A small network was shown many inputs. Here are its activations along a few directions, one row for each input.
In each table, some parts of the input vary, and every possible input appears once, in random order.
Descriptions start from the smaller parts, as in this example, which fits no table here: one of 6 places along a line, together with either a single point or one of 9 places around a ring or (one of 2 separate values, together with one of 8 places around a ring).
Shared parts are said once, and a part with two or three values counts as separate values.

Other details of the inputs vary at random and push rows far along two fixed directions, the same in every table; ignore that.

Table:
r1: [ -6 -38 -30  -6  44  14 -63  88  -7  -5 -28  39]
r2: [-13  80 -71  -5 -17  93  68  73  12  25  46  -1]
r3: [-22 -40 -34 -10  26   3 -52  73   1 -45   5  72]
r4: [ 11 -16  43  27  -3 -65 -12 -44  18  24 -44 -35]
r5: [ 10 -12 -32  -9  38  -6 -41  97  -6  14 -58  49]
r6: [  6   8 -34 -25  36 -10 -46  94   7  -5 -53  46]
r7: [-20 -43 -36  30 -19  10 -61  67  34 -33  -5  69]
r8: [  2  73  -7   4 -22  29 110 -71 -36  29  69 -54]
r9: [ 22 -31  35  29   4 -79  -7 -41  -6  17 -32 -38]
r10: [  1  -4  69 -74  21 -22   1 -54 -22  -4 -46  -5]
r11: [-21 -14  -9 -68  24  32 -25  79  -8 -36 -40  91]
r12: [-20 -33 -14 -58  40  20 -31  93 -23   9 -52  65]
r13: [ -3 -20 -43  17   4 -30 -38  89  20 -35 -21  56]
r14: [-13 -32 -16 -57   3  41 -23  70 -12 -27 -42 110]
r15: [ 19 -24  42  -1  21 -66   3 -50 -23  23 -38 -14]
r16: [-12 -42 -20  -8  31  21 -61  89  25   3 -27  34]
r17: [ 24  13  57 -26   7 -41  -9 -45  28   7 -50 -25]
r18: [  9   4  44  16 -18 -54  -5 -57  35 -20 -34 -10]
r19: [ 14  -9  52 -22  26 -28 -32 -59  -4 -17 -23 -31]
r20: [ 17 -49  40  31 -29 -40 -22 -71   2 -35  12   0]
r21: [ 17  -9  34  12   2 -82 -13 -43   6  -2 -26 -40]
r22: [ -8  63  10  -7 -13  60  66 -62  -3  40  70 -99]
r23: [-38  40 -94  33  -7  58  30  81 -20  31 103 -49]
r24: [-26 -39 -40 -16  40 -13 -64  83  -4 -18  -2  45]
r25: [ 30 -27  32  27 -34 -58   3 -64   5 -20 -21   7]
r26: [  3  46   9   8 -47  85  83 -84  -4  21  75 -55]
r27: [-26  66 -94  -1   7  52  64  80 -33  52  64 -16]
r28: [ -6 -22 -43  25 -24  -8 -38  73  38 -19 -36  75]
r29: [  9 -53  42  32   8 -61 -31 -49  -9   2   0 -46]
r30: [ 17 -10  56 -16  12 -12 -19 -70   1 -44 -17  -5]
r31: [ 25 -27  50  -6  -9  -3 -16 -80  -4 -36 -18  14]
r32: [ 19  70   4   5 -52  64 104 -74  -1  37  44 -46]
r33: [-21 -60 -39   1  43  -9 -58  86 -16   0  -7  46]
r34: [-30  24 -92  16 -24  99  57  50 -36  16 103  20]
r35: [  5   5  41  11  -5 -69 -18 -46  29   6 -40 -37]
r36: [ -4 -17  52  20 -14 -36 -29 -65  31 -35  -3 -18]
r37: [ 11 -13  64 -18  -1  -5 -19 -66  32 -37 -17  -9]
r38: [ 13  67   7   5 -16  43  93 -50 -12  74  35 -87]
r39: [ -7 -17  47  15   0 -52 -41 -54  27  -8  -9 -45]
r40: [-43  33 -85  47 -10  74  32  80  -6  56  81 -46]
r41: [ 42  -1  47  -9 -15 -23   7 -70  -2 -18 -48  24]
r42: [  8 -31  46  21  -8 -49 -26 -61   7 -43  13 -19]
r43: [ 11  56 -12  14 -44  38 113 -82 -41  37  68 -37]
r44: [ -6  85 -80  -4  -5  87  69  72 -19  19  47   4]
Description of these inputs: one of 4 places along a line, together with either a single point or (one of 2 separate values, together with one of 5 places around a ring).
The inputs of r16 and r22 match in every part but the place on the line of 4. If r5 is changed in the same way as r16 into r22, which row does it become?
> r6
A walk changes only the place on the ring of 5. It starts at r17 and steps to r6. List the rest of the walk in order.
> r27, r21, r35
Which other rows does r15 become when the choice among 2 separate values takes its other values? List them by row number.
> r33
Which other rows does r37 become when the place on the ring of 5 takes its other values? List them by row number.
> r3, r30, r36, r42

Table:
r45: [ 10  20 -30 -38  -8  96   7  67  17  -7 -31  85]
r46: [ -9  13 -54 -17  43  16 -42  91  -2  -5  16   0]
r47: [ 22 -55  31  31 -12 -65 -83  -9  69 -20 -88  59]
r48: [  30  -32   46    1    0  -32   14 -101  -44   -4   23  -34]
r49: [ -1 -65  43  12 -19 -75 -83   3  41 -71 -48  43]
r50: [ -6  -6 -52  35 -21  43 -29  79  25  10 -15  31]
r51: [  36   10   60  -43  -15    1   55 -117  -44  -25  -15   31]
r52: [-36  26 -40   8  -5  71  68 -35 -66  43  95 -34]
r53: [-44  74 -34 -11  21  66  48 -16 -33  44  80 -78]
r54: [  7 -18 -42  38   7  46 -26  85  25   9  -4  22]
r55: [-45 -14 -35 -30  36  23 -17  95 -17  46 -12  19]
r56: [  27  -30   67  -82   30  -47  -33   15    7  -25 -124   85]
r57: [-16 -20 -41  29  -2  18 -19  87  23 -35  38  20]
r58: [ -1  52 -31  17   1  35  97  17 -32  72  51 -87]
r59: [ 26  23  51  13  28 -50   5 -78  -1  -8  -2 -78]
r60: [ -27  -24   71   -9  -11  -12   -1 -104    3  -20   34  -44]
r61: [-11  -9 -79  40 -13 -11  -5  62  -3  -2  16  66]
r62: [  4  31 -47  45 -12  46  84 -17 -54  29  89 -46]
r63: [ 12 -24  64  -4 -19 -24   3 -90   4 -28  38 -56]
r64: [ 16   8  55   1 -16 -60  34 -67 -13  35 -37 -64]
r65: [ 18  17  46  11 -17 -78  40 -74  12  44 -31 -49]
r66: [ 25 -12  63 -27  12 -44  24 -68 -22  39 -17 -73]
r67: [-18  33 -62  10  15   1 -34  90   6  -9  -3   8]
r68: [  12  -15   23    8   25 -107  -87    3   50  -37  -74   36]
r69: [  -5  -21   69    0   -2   17   -6 -109    6   24   -8  -43]
r70: [-29  -1 -59  34 -32  -3 -16  74  47 -28  31  42]
r71: [-11 -15 -70  31 -11   7 -12  71 -28  -9  13  52]
r72: [ 32 -82  50  -6  18 -33 -99   0  35 -24 -72  37]
r73: [-16  14 -33 -49 -19  67  16  67  16 -52   8  79]
r74: [ -1 121 -28 -49   1  89  99 -19 -28  14  49 -30]
What is each input in this table made of?
> one of 5 separate values, together with either a single point or one of 5 places along a line
The inputs of r71 and r64 match in every part but the choice among 5 separate values. If r62 is changed in the same way as r71 into r64, which row does it become?
> r58

Table:
r75: [ -4   6 -58  18 -19  42 -11  65  20 -27  14  58]
r76: [ 19 -21  21  -1   9 -79 -23  -2   9 -18 -53  21]
r77: [ 21 -23  53 -50  11   2 -25 -24  10 -36 -62  55]
r78: [ 10 -57  45 -38  36 -21 -41 -17 -21 -16 -36  28]
r79: [  11   35   53  -22  -27   14   52 -110   -7   -7   11  -21]
r80: [ 10 -29  27  19  14 -56 -66  -8  37 -26 -29  -7]
r81: [-24  15 -50   6  12   6 -26  90  17 -13  20   4]
r82: [  9 -22  51 -40  39 -25 -53  -3  13 -11 -56  -1]
r83: [-21  31 -46  18 -15  42  66  -4 -41  16  95 -44]
r84: [-29  69 -35  -4   0  55  52   6 -13  36  64 -66]
r85: [-25  -6 -47  22   6  29 -34  90  34  18   8  -2]
r86: [  14   -9   35   34  -18  -20   27 -105  -25    5   49  -56]
r87: [ -6  -4 -57  25  -5  13  -4  92  13  36 -15  25]
r88: [ 14 -23  32 -15 -13 -37 -28 -24  23 -61 -36  48]
r89: [  -5    1   42   -8   -1   -9   36 -103  -40    8   31  -50]
r90: [  16   13   53   16  -48   18   46 -105   13    6   13  -36]
r91: [-22 -40 -52  26   0  34 -24  78  -2  15  29  28]
r92: [  2  63 -54  42 -26  27  74   4 -22  47  51 -48]
r93: [ -1  16 -42 -27  26  28   9  89 -19  28 -30  35]
r94: [ 14 -15  29 -21  18 -63 -26  -7   0   1 -68  28]
What is each input in this table made of?
> one of 4 separate values, together with one of 5 places along a line
The inputs of r88 and r79 match in every part but the place on the line of 5. If r81 is changed in the same way as r88 into r79, which row does it become?
> r84
Which other rows does r75 become when the choice among 4 separate values takes its other values? List them by row number.
> r80, r86, r92
A walk changes only the place on the line of 5. It starts at r91 and steps to r86. List the rest of the walk in order.
> r83, r89, r78
